Each row below holds a small network's activations on one record, seen along a few directions.
Each row is followed by the record's values for the fields TETU, TUL, LUFA.
The largest differences between rows may come from other fields.
In the rows, 128 means zero.
[127 115 125 174 133 144 129  92  76  91 136  83 140 101 120  89 120  88
 160 153 147 197 109]
TETU: narof / TUL: tele / LUFA: dem
[147 121 114 155 117 120  92 129 155 129 153 155 119 118 148 169 133 196
  91  86 119  65 126]
TETU: pobi / TUL: gat / LUFA: mar
[201 108  81  92  80 171 102 134 171 140 161  93 165 131 153 150 122 221
  95  86 114  81 161]
TETU: pib / TUL: natog / LUFA: fefiv
[120 118 184 143 161 129 154 114 111 108  99 119 114 102  70  92 152  21
 193 197 127 155  89]
TETU: narof / TUL: dunof / LUFA: zusep
[131 115  78 111 155 166 152 106 163 141 122 158 132 123 134 149 116 156
 112 115 132 120 103]
TETU: fupaz / TUL: natog / LUFA: zusep
[162 153 111  84  89 129 107 146 189 167 161 113 173 167 134 139 161 218
  93 104 161  78 147]
TETU: fupaz / TUL: dunof / LUFA: kipif
[154 110 119 111 106 125 136 159 162 159 168 115 150 135 150 192 100 231
 114 106 126  63 143]
TETU: pobi / TUL: gat / LUFA: mar
[ 91 125 109 133  96 112 125 117 153 111 109 122 128  76 140 156 133 122
  98 117 136 130 117]
TETU: pobi / TUL: natog / LUFA: kipif
[125 172 119 129 126 141  90 156 138 129 141 110 157 164 153 122 111 157
 106 127  94 112 127]
TETU: narof / TUL: lero / LUFA: ferid
[103 129 149 133 119 120 127 120 107 123 121 119 117 104  99  75  92  62
 142 136 116 128 144]
TETU: pib / TUL: zudi / LUFA: ferid
[101 154 143 135 151 152 117 139  98 144 129 154 124 134 117 115 110 115
 126 130 116 112 140]
TETU: narof / TUL: lero / LUFA: ferid
[121 147 160 122 123 100  99 123 125 132 120 108 131 120 168 129 120 166
  85 125 107 123 126]
TETU: narof / TUL: lero / LUFA: ferid
[131 144 168 164 138 130  97 128 119 116  89 128 120 111  68 144 117  73
 141 152 142 154 132]
TETU: narof / TUL: gat / LUFA: kipif
[134 150 129 113 152 141 102 157 129 140 131 145 136 141 177 137 106 205
  93 109 135 110 152]
TETU: narof / TUL: lero / LUFA: ferid
[136 123 125  96 117 123 107 133  91 107 112 140 122 144  79 157 152 149
 125 129 127 139 145]
TETU: pib / TUL: gat / LUFA: kipif
[ 91 134 126 156 100 119 153 119  99 118 151  93 117 138 106 106 137 169
 113 133 133 131 149]
TETU: pobi / TUL: zudi / LUFA: ferid
[102 117 121 133  93 123  99  88  99 132 111 112 115 166 124 118 123 100
 157 134 152 129 116]
TETU: narof / TUL: zudi / LUFA: kipif
[124 124 112 123 128 117  88 153  99 121 125 158 130 137  94  95 117 106
 125 116 102 121 126]
TETU: pib / TUL: lero / LUFA: ferid
[ 84 127 129 146 153  97 144 104 119 103 146 142  93  92  93 118 116  47
 135 145 157 187 105]
TETU: pobi / TUL: tele / LUFA: kipif
[146 144  88 142 115 131 119 153 124 158 124 132 134 137 118  79  98 154
 133  94 109 128 169]
TETU: pib / TUL: zudi / LUFA: ferid
[129 138  86 136 136 113 144 122 147 122 136 154 130 133 152 146 108 137
 109 114 173 138 137]
TETU: pobi / TUL: tele / LUFA: kipif
[156 132 151  98 160 131 152  97 158 140 121 139 124 124 102 135 118 152
 122 147 129 138 105]
TETU: narof / TUL: dunof / LUFA: zusep
[114 100 153 125 133 152 136 123  97 112 125 103 157  76 126 112 139 109
 155 109 168 145  95]
TETU: narof / TUL: natog / LUFA: dem
[116  97 183 144 146 137 151 105  84  79  68 138 104  98  61 114 161  69
 145 170 134 170  97]
TETU: narof / TUL: dunof / LUFA: zusep
[102 104 162 180 164 132 137 111  62  80 161 121 107 127  94 129 150  84
 122 129 141 120 130]
TETU: pobi / TUL: lero / LUFA: mar
[214 122 105 115  86 148 109 142 149 130 143 133 117 130 163 125 120 165
 128 126 112  93 130]
TETU: pib / TUL: natog / LUFA: fefiv
[146 127  83  88 136 112  82 152 142 155 157 113 171 143 150 124 109 211
 100 115 115 105 159]
TETU: pib / TUL: lero / LUFA: ferid
[139 126 149 150 118 158 135  88  72  98  97 146 108 104 149 118 122  96
 137 141 143 150  93]
TETU: narof / TUL: tele / LUFA: dem
[180 136 115  99  92 140 124 197 190 165 149 183 157 150 162 128 123 210
  61 114 142  72 169]
TETU: pobi / TUL: dunof / LUFA: ferid
[138 121 146 166  96 121  95 141 137 128 138 157 149 167 113 116 164 176
 115 123 130 122 153]
TETU: fupaz / TUL: gat / LUFA: ferid
[164 134 105 136 150 131 122 114 153 137 111 150 168 135 128 128 120 169
 141 137 159 115  92]
TETU: narof / TUL: dunof / LUFA: zusep
[151 139 126 111  87  98 123 157 176 179 141 151 165 110 172 130 144 167
  70 139 112  69 149]
TETU: pobi / TUL: dunof / LUFA: ferid
[100 115 131 145 153 121 155 124 124 150 143 128 109 128  95 115  85 123
 101 142 138 151 132]
TETU: pobi / TUL: zudi / LUFA: ferid
[121 149 187 135 152 113 157 105 139  89 102 121 116 107 108 108 150  77
 166 142 119 159  85]
TETU: narof / TUL: dunof / LUFA: zusep
[131 133 155 163 163 158 156  95  77 113 131 116 112  81  90  99 102  42
 147 139 128 202  95]
TETU: narof / TUL: tele / LUFA: dem
[112 125  95 106 105 158 124 147 148 119 142 164 134 117 126 157 134 127
  86 109 161 115 147]
TETU: pobi / TUL: natog / LUFA: kipif
[146 102 153 103 127 124 138 113 126  95 161 106 114  80 129 128 117 131
 138 106 141 113 118]
TETU: pib / TUL: natog / LUFA: fefiv
[121 128  97 131 158 104 101 120 109 147 113 125 118 146 160 119 117 111
 147 132 169 119 113]
TETU: narof / TUL: zudi / LUFA: kipif
[176 133  96 151 120 129 129 138 145 165 170 116 164 172 146 166 100 179
  96 102  95  75 120]
TETU: pobi / TUL: lero / LUFA: mar
[ 89 114 173 177 141 127 122 126 131  97 114 127 144 146 141 120 114  83
 130 147 109 128 134]
TETU: fupaz / TUL: lero / LUFA: ferid
[160 127  92 105 129 137 108 148 131 155 133 153 142 133 150 106  83 147
 103 119 136  92 186]
TETU: pib / TUL: zudi / LUFA: ferid
[134 141  71 115 114 135  94 151 142 139 159 127 140 115 148 139 162 140
 101 131 168 111 144]
TETU: pobi / TUL: natog / LUFA: kipif
[ 75 120 167 133 135  98 134 119  93 100  97  99  79 129 109  89 123  54
 175 121 141 165  88]
TETU: narof / TUL: zudi / LUFA: kipif
[129 129  88 120 147 171 146 140 158 117 133 138 130 145 144 135 152 132
 124 102 124 143 103]
TETU: fupaz / TUL: natog / LUFA: zusep

Here are new rows. What are their fields?
[130 112 136 141 109 137 126 154 166 141 144 138 191 160 111 140 107 168
 127 125 136 104 177]
TETU: fupaz / TUL: gat / LUFA: ferid
[128 148 163 124 123 156 167  89  82 115 119 114 128  89 142 132 111  67
 140 130 115 158  94]
TETU: narof / TUL: tele / LUFA: dem
[126 155 124 117 129 148  85 159 106 123 140 146 155 157 155 135 116 147
  95 121 124  99 131]
TETU: narof / TUL: lero / LUFA: ferid
[ 98 125 136 125 133 106 158 116 137 118 150 121  87 112 109 134 110  89
 143 167 140 182 119]
TETU: pobi / TUL: tele / LUFA: kipif
[152 132 124 141 139 163 152 114  96 118 150 145 121 142 159 125 103 139
 159 140 134 188 110]
TETU: narof / TUL: tele / LUFA: dem
[117 149 119 143 140 134  89 134 114 104 113  90  96 150 135 102 124 116
 141 116 166 139 120]
TETU: narof / TUL: zudi / LUFA: kipif
[ 97 122 141 103 145 117 102 119 134 117 126 124 122 122 138 123 123 110
 112  99  69 132 136]
TETU: pib / TUL: lero / LUFA: ferid
[120 120 106 143 116 129 114 136 166 144 124 128  96  85  99 127 116 114
 107 131 141 157 118]
TETU: pobi / TUL: natog / LUFA: kipif
[145 125  95 110 139 127 121 120 114 163  87 131 114 153 156 143 105 131
 118 114 162 102 156]
TETU: narof / TUL: zudi / LUFA: kipif
[131  92 144 113 109 123 170  87  96  93 152 141 123 122 124 109  97  69
 187 139 108 139 121]
TETU: pib / TUL: tele / LUFA: fefiv
[125 122 130 130 122 167 125 121 125 124 122  81 150  73 143 122 128 135
 155 127 147 123 115]
TETU: narof / TUL: natog / LUFA: dem
[100 135 126 167 136 115 159 120 109 123 118 124  78  94  76 117 124  32
 147 153 136 192 129]
TETU: pobi / TUL: tele / LUFA: kipif
[137 109  93 117 132 155 144 121 141 107 113 144 142 149 158 143 158 146
 104 134 139 127 107]
TETU: fupaz / TUL: natog / LUFA: zusep
[121 155 148 124 148  92 134 114 129 167 116 146 154 105 113 168 125 103
 153 109 127 129 132]
TETU: narof / TUL: gat / LUFA: kipif
[151 136  88 120 125 110  98 128 150 142 125 153 142 125 176 104  89 192
  92  91 133  92 156]
TETU: pib / TUL: zudi / LUFA: ferid
[144 129 102 121 124 157 148 130 150 111 110 153 122 150 149 132 157 118
 118 130 110 133  95]
TETU: fupaz / TUL: natog / LUFA: zusep
[112 127 116 116 130 128 168 114 140 121 111 119 133 111 144 123 177  98
 133 116 100 144  99]
TETU: fupaz / TUL: natog / LUFA: zusep
[ 99 149 157 151 163 132 131 128  94 152 124 133 121 106  83 112 108  98
 116 125 108 149 135]
TETU: narof / TUL: lero / LUFA: ferid
[ 78 116 142 113 152 110 134 138  86 111 108 101 112 114  97 110 113  59
 164 101 155 163 103]
TETU: narof / TUL: zudi / LUFA: kipif
[159 145  80  81  80 143  95 140 145 158 152 117 172 153 135 120  73 202
  82 108 118  85 165]
TETU: pib / TUL: zudi / LUFA: ferid
[101 147 129 120 160 105 128 100  85 128 111 131  85 126 142 120 126 104
 148 132 169 114 123]
TETU: narof / TUL: zudi / LUFA: kipif
[ 68 120 159 151 119 101 171 145  84  91 127  95 110 122 113  98 124 116
 128 132 151 144 127]
TETU: pobi / TUL: zudi / LUFA: ferid
